These are the activations of a small network on made-up records, seen along a few directions, one row for each record.
After each row come some of the record's fields: ZIMU, ZAZE, RODAP, VOG, POR, PAG, FUS.
Not every record has every field; a missing one is written none.
The largest differences between rows may come from other fields.
(in the rows, 500 means zero)
Random noise pushes rows far along 6 fixed directions. That doesn't count. These rows show it; they differ only by the noise:
[440 325 375 494 580 359 589 486 627 471 237 594 603 512 551 359 473 658
 642 568 525 452 548 476 510 486]
[744 518 627 479 387 612 363 457 453 665 711 310 448 537 442 531 315 438
 475 379 715 616 191 544 221 503]
[551 467 582 452 441 529 552 480 480 514 461 531 473 435 525 447 511 488
 441 435 562 598 479 512 465 384]
[590 478 658 485 439 554 478 511 530 533 556 485 459 484 581 490 444 508
 474 391 701 598 403 478 364 454]
[352 324 502 603 646 484 575 647 671 340 743 780 387 590 719 583 615 597
 392 294 734 291 721 482 465 364]
[511 359 419 608 497 447 441 475 639 476 385 577 592 487 487 421 564 567
 614 508 575 389 575 568 491 591]
[608 467 657 618 311 579 371 440 551 477 383 535 557 330 475 425 682 442
 521 436 617 601 591 592 532 602]
[616 405 368 629 371 567 387 388 455 519 536 542 537 390 256 458 712 369
 436 453 409 420 609 752 565 513]

[524 338 359 630 360 478 440 465 479 482 448 559 604 475 365 486 670 487
 542 450 472 570 622 619 634 612]  ZIMU=fuf ZAZE=vama RODAP=none VOG=none POR=none PAG=fogis FUS=nen
[519 415 673 552 535 568 453 503 418 454 573 476 418 434 515 479 521 495
 471 468 609 607 548 465 496 537]  ZIMU=vita ZAZE=vama RODAP=none VOG=none POR=none PAG=dapif FUS=nen
[507 745 741 352 515 556 570 586 617 462 682 466 357 661 791 583 296 470
 482 419 647 285 291 297 294 451]  ZIMU=none ZAZE=none RODAP=bunoz VOG=damo POR=fupo PAG=tete FUS=nen
[636 605 629 585 221 653 336 412 339 523 672 450 412 372 251 629 679 282
 299 319 463 698 527 676 546 484]  ZIMU=gik ZAZE=tobu RODAP=none VOG=none POR=none PAG=dapif FUS=sarir
[597 479 663 593 400 639 419 408 395 356 503 489 472 406 506 446 796 372
 435 324 613 626 627 508 603 518]  ZIMU=none ZAZE=none RODAP=bunoz VOG=damo POR=fupo PAG=duz FUS=nen
[548 436 368 497 658 587 506 398 390 420 754 449 446 678 438 477 495 424
 415 360 515 277 382 518 386 436]  ZIMU=none ZAZE=none RODAP=bunoz VOG=damo POR=fupo PAG=duz FUS=nen
[542 581 571 502 570 527 462 440 511 382 430 402 494 547 547 447 497 490
 615 571 489 351 475 385 515 632]  ZIMU=none ZAZE=none RODAP=mone VOG=damo POR=tanu PAG=dapif FUS=nen
[323 544 750 637 641 457 433 736 905 407 488 704 573 614 876 538 442 660
 682 481 874 232 528 375 363 668]  ZIMU=none ZAZE=none RODAP=mone VOG=sozig POR=vate PAG=dapif FUS=sarir
[728 494 545 722 327 597 115 367 460 486 572 283 529 491 274 467 620 416
 643 470 598 475 449 569 452 901]  ZIMU=fuf ZAZE=vama RODAP=none VOG=none POR=none PAG=dapif FUS=nen
[452 463 319 606 418 514 510 513 483 518 692 634 495 547 388 656 643 412
 388 374 389 418 641 658 587 449]  ZIMU=gik ZAZE=tobu RODAP=none VOG=none POR=none PAG=fogis FUS=sarir
[395 566 667 218 564 477 773 535 382 443 277 497 445 382 737 423 444 542
 411 581 434 800 529 281 614 276]  ZIMU=none ZAZE=none RODAP=mone VOG=sozig POR=vate PAG=duz FUS=nen
[459 571 808 473 381 563 553 483 689 490 160 632 623 348 600 373 523 511
 545 490 614 680 486 449 491 547]  ZIMU=megup ZAZE=vama RODAP=none VOG=none POR=none PAG=dapif FUS=nen
[637 477 574 480 383 557 394 531 467 568 735 381 375 617 486 621 375 507
 484 358 687 629 352 459 369 533]  ZIMU=fuf ZAZE=vama RODAP=none VOG=none POR=none PAG=tete FUS=nen
[567 738 735 403 340 576 459 558 657 516 454 477 483 584 639 586 402 498
 525 438 634 612 326 439 483 558]  ZIMU=none ZAZE=none RODAP=bunoz VOG=damo POR=fupo PAG=dapif FUS=sarir
[384 288 249 518 689 303 575 461 642 497 184 533 670 516 475 350 502 672
 704 672 444 435 606 425 539 601]  ZIMU=megup ZAZE=vama RODAP=none VOG=none POR=none PAG=duz FUS=nen
[433 510 611 414 545 301 643 601 637 381 218 463 488 558 810 521 359 768
 706 601 604 679 542 194 599 516]  ZIMU=none ZAZE=none RODAP=mone VOG=zol POR=seri PAG=govur FUS=nen
[591 406 282 581 550 502 429 476 387 711 811 395 453 495 230 625 406 374
 440 586 374 280 459 699 384 469]  ZIMU=seb ZAZE=vama RODAP=none VOG=none POR=none PAG=govur FUS=nen
[519 511 420 679 454 485 325 517 680 508 455 585 611 503 395 487 608 500
 589 557 503 281 546 672 544 692]  ZIMU=none ZAZE=none RODAP=bunoz VOG=sozig POR=lusu PAG=dapif FUS=sarir
[535 257 633 650 458 575 412 569 395 283 775 563 396 486 546 578 787 511
 300 136 842 844 677 523 573 418]  ZIMU=none ZAZE=none RODAP=bunoz VOG=damo POR=fupo PAG=duz FUS=sarir
[606 467 585 482 462 441 468 393 514 396 249 349 520 550 574 387 436 669
 672 473 612 784 397 328 527 630]  ZIMU=none ZAZE=none RODAP=bunoz VOG=zol POR=lurat PAG=dapif FUS=nen
[372 668 833 387 642 591 592 669 620 431 719 569 364 719 885 605 331 508
 462 307 834 337 331 235 251 397]  ZIMU=fuf ZAZE=vama RODAP=none VOG=none POR=none PAG=duz FUS=sarir
[508 767 519 538 332 548 424 530 631 437 562 524 523 556 563 644 594 415
 512 486 390 362 552 541 610 647]  ZIMU=none ZAZE=none RODAP=bunoz VOG=zol POR=lurat PAG=fogis FUS=sarir
[603 603 591 646 376 710 313 389 616 454 560 551 611 544 417 422 597 287
 596 389 495 209 408 688 432 711]  ZIMU=none ZAZE=none RODAP=mone VOG=damo POR=tanu PAG=fogis FUS=nen
[514 724 676 616 380 621 338 574 575 480 652 529 491 506 515 646 631 344
 490 480 566 221 555 532 480 647]  ZIMU=fuf ZAZE=vama RODAP=none VOG=none POR=none PAG=govur FUS=sarir
[271 637 822 732 551 571 429 625 658 396 572 723 505 243 770 606 708 388
 454 635 581  44 877 481 539 692]  ZIMU=seb ZAZE=tobu RODAP=none VOG=none POR=none PAG=govur FUS=nen
[418 736 411 313 532 597 650 508 399 498 742 547 332 582 478 661 537 269
 267 496 236 165 530 509 569 296]  ZIMU=fuf ZAZE=vama RODAP=none VOG=none POR=none PAG=duz FUS=nen
[409 678 475 249 526 449 791 572 381 494 390 538 453 502 546 545 441 459
 400 621 224 501 502 426 646 196]  ZIMU=none ZAZE=none RODAP=mone VOG=damo POR=tanu PAG=govur FUS=sarir
[622 477 531 537 327 438 410 369 385 566 127 326 649 344 356 333 569 470
 691 667 436 655 473 478 588 698]  ZIMU=fuf ZAZE=vama RODAP=none VOG=none POR=none PAG=govur FUS=nen
[588 341 471 421 555 564 565 386 272 459 505 427 436 437 410 333 552 457
 408 414 444 762 467 519 542 350]  ZIMU=none ZAZE=none RODAP=mone VOG=sozig POR=vate PAG=tete FUS=nen
[526 364 341 475 442 545 615 359 412 483 326 632 623 403 276 287 610 408
 439 480 259 549 509 727 610 348]  ZIMU=none ZAZE=none RODAP=mone VOG=sozig POR=vate PAG=fogis FUS=nen
[421 273 180 436 598 252 618 542 410 704 286 493 596 445 402 425 336 713
 562 710 375 714 501 550 538 398]  ZIMU=dus ZAZE=tobu RODAP=none VOG=none POR=none PAG=fogis FUS=sarir
[563 512 647 484 449 557 424 595 514 532 719 421 397 607 609 684 417 521
 475 374 775 602 428 392 392 523]  ZIMU=fuf ZAZE=vama RODAP=none VOG=none POR=none PAG=duz FUS=nen
[463 662 535 423 348 537 595 484 609 382 425 633 479 509 527 585 589 437
 403 421 364 503 568 556 680 406]  ZIMU=none ZAZE=none RODAP=bunoz VOG=zol POR=lurat PAG=dapif FUS=nen
[497 523 552 478 639 505 513 445 454 414 325 431 560 482 555 337 561 526
 578 569 521 480 482 371 487 539]  ZIMU=none ZAZE=none RODAP=bunoz VOG=sozig POR=lusu PAG=duz FUS=sarir
[375 479 641 534 696 521 480 561 783 552 413 617 610 578 718 361 282 603
 705 556 725 204 368 410 197 649]  ZIMU=dus ZAZE=vama RODAP=none VOG=none POR=none PAG=fogis FUS=nen
[476 260  89 633 518 281 496 467 687 438 348 567 627 639 380 527 498 692
 720 571 378 396 627 614 682 611]  ZIMU=none ZAZE=none RODAP=mone VOG=zol POR=seri PAG=tete FUS=nen
[511 234 339 725 488 479 333 406 552 476 504 551 611 453 349 405 620 520
 603 382 546 571 601 709 500 600]  ZIMU=gud ZAZE=tobu RODAP=none VOG=none POR=none PAG=fogis FUS=nen
[429 376 506 445 715 434 598 494 476 448 438 455 520 646 642 416 341 645
 603 503 674 447 378 277 366 500]  ZIMU=fuf ZAZE=vama RODAP=none VOG=none POR=none PAG=duz FUS=nen
[610 856 797 439 387 600 363 565 504 610 762 275 335 455 609 723 298 412
 441 554 550 535 339 399 346 580]  ZIMU=gud ZAZE=tobu RODAP=none VOG=none POR=none PAG=dapif FUS=nen
[393 591 632 358 508 487 639 547 300 637 410 527 393 202 527 529 519 447
 259 665 396 677 633 490 590 279]  ZIMU=dus ZAZE=tobu RODAP=none VOG=none POR=none PAG=duz FUS=nen
[542 274 322 534 421 554 547 422 458 496 505 676 557 479 300 392 635 462
 391 308 435 639 544 760 546 300]  ZIMU=none ZAZE=none RODAP=bunoz VOG=sozig POR=lusu PAG=fogis FUS=nen

Here are new rows. What are their fields?
[315 493 450 368 482 500 722 573 477 502 426 771 440 341 519 487 606 468
 297 545 258 546 755 590 676 231]  ZIMU=dus ZAZE=vama RODAP=none VOG=none POR=none PAG=fogis FUS=nen
[335 287 438 786 562 326 427 658 744 319 313 737 635 435 629 483 794 697
 665 565 635 425 902 516 747 696]  ZIMU=none ZAZE=none RODAP=mone VOG=sozig POR=vate PAG=govur FUS=sarir
[480 753 765 378 399 609 557 513 629 493 353 560 496 574 678 471 402 464
 584 469 542 430 365 361 430 527]  ZIMU=fuf ZAZE=vama RODAP=none VOG=none POR=none PAG=fogis FUS=nen
[555 408 395 577 469 542 352 407 511 738 471 497 642 426 274 398 366 438
 568 553 491 401 345 757 271 565]  ZIMU=dus ZAZE=tobu RODAP=none VOG=none POR=none PAG=fogis FUS=nen
[524 365 473 499 517 406 526 421 448 562 322 417 553 383 404 437 396 583
 553 572 501 735 458 524 502 448]  ZIMU=gud ZAZE=tobu RODAP=none VOG=none POR=none PAG=dapif FUS=nen
[790 410 363 645 374 503 274 346 214 476 627 166 436 467 224 521 639 468
 524 475 423 800 512 561 636 657]  ZIMU=none ZAZE=none RODAP=mone VOG=zol POR=seri PAG=govur FUS=nen
[439 762 776 454 453 543 456 496 603 475 251 477 563 465 656 436 513 437
 613 607 546 391 439 356 517 699]  ZIMU=fuf ZAZE=vama RODAP=none VOG=none POR=none PAG=duz FUS=sarir
[420 338 434 685 677 494 356 579 684 375 700 577 525 765 607 554 531 600
 642 328 810 220 526 448 357 668]  ZIMU=fuf ZAZE=vama RODAP=none VOG=none POR=none PAG=duz FUS=sarir
[611 315 358 633 455 577 393 470 387 421 741 542 462 566 244 535 668 430
 398 290 502 559 556 734 555 398]  ZIMU=none ZAZE=none RODAP=mone VOG=damo POR=tanu PAG=dapif FUS=sarir
[471 366 268 506 611 396 560 482 462 640 479 477 588 555 392 425 435 536
 534 562 423 481 413 533 449 503]  ZIMU=megup ZAZE=vama RODAP=none VOG=none POR=none PAG=fogis FUS=sarir
[459 463 639 533 469 577 474 609 690 416 677 656 431 675 642 632 460 559
 478 266 782 471 480 470 416 489]  ZIMU=fuf ZAZE=vama RODAP=none VOG=none POR=none PAG=dapif FUS=nen
[631 176 355 498 487 507 445 464 334 751 716 442 491 512 268 482 249 570
 394 331 672 845 247 719 214 304]  ZIMU=dus ZAZE=tobu RODAP=none VOG=none POR=none PAG=fogis FUS=nen
[632 364 488 675 402 645 393 417 368 570 696 508 508 415 297 458 701 351
 392 309 548 607 533 669 444 499]  ZIMU=megup ZAZE=vama RODAP=none VOG=none POR=none PAG=fogis FUS=nen
[447 435 516 409 583 523 659 493 528 583 490 582 520 512 506 471 404 495
 418 440 554 534 406 485 379 325]  ZIMU=megup ZAZE=vama RODAP=none VOG=none POR=none PAG=duz FUS=nen
[557 598 414 437 448 475 426 516 578 579 616 396 468 646 406 624 310 483
 544 572 461 294 332 512 406 595]  ZIMU=fuf ZAZE=vama RODAP=none VOG=none POR=none PAG=dapif FUS=nen
[650 527 287 423 520 431 481 355 410 511 454 273 478 675 342 451 350 559
 620 533 348 517 289 463 473 517]  ZIMU=none ZAZE=none RODAP=bunoz VOG=zol POR=lurat PAG=dapif FUS=nen
[654 575 310 685 330 403 158 385 600 635 271 260 689 368 215 533 507 513
 789 845 293 442 554 670 616 941]  ZIMU=gud ZAZE=tobu RODAP=none VOG=none POR=none PAG=dapif FUS=nen
[470 326 415 542 683 369 550 477 367 497 514 409 438 462 484 462 456 614
 516 534 524 611 545 417 479 401]  ZIMU=gud ZAZE=tobu RODAP=none VOG=none POR=none PAG=govur FUS=nen
[530 634 558 298 397 507 636 551 372 592 561 424 436 551 521 576 358 437
 406 475 444 630 323 420 454 331]  ZIMU=fuf ZAZE=vama RODAP=none VOG=none POR=none PAG=fogis FUS=sarir
[637 667 590 510 305 693 411 399 465 513 456 513 578 388 304 437 642 298
 420 462 376 513 443 691 524 499]  ZIMU=none ZAZE=none RODAP=bunoz VOG=sozig POR=lusu PAG=dapif FUS=sarir
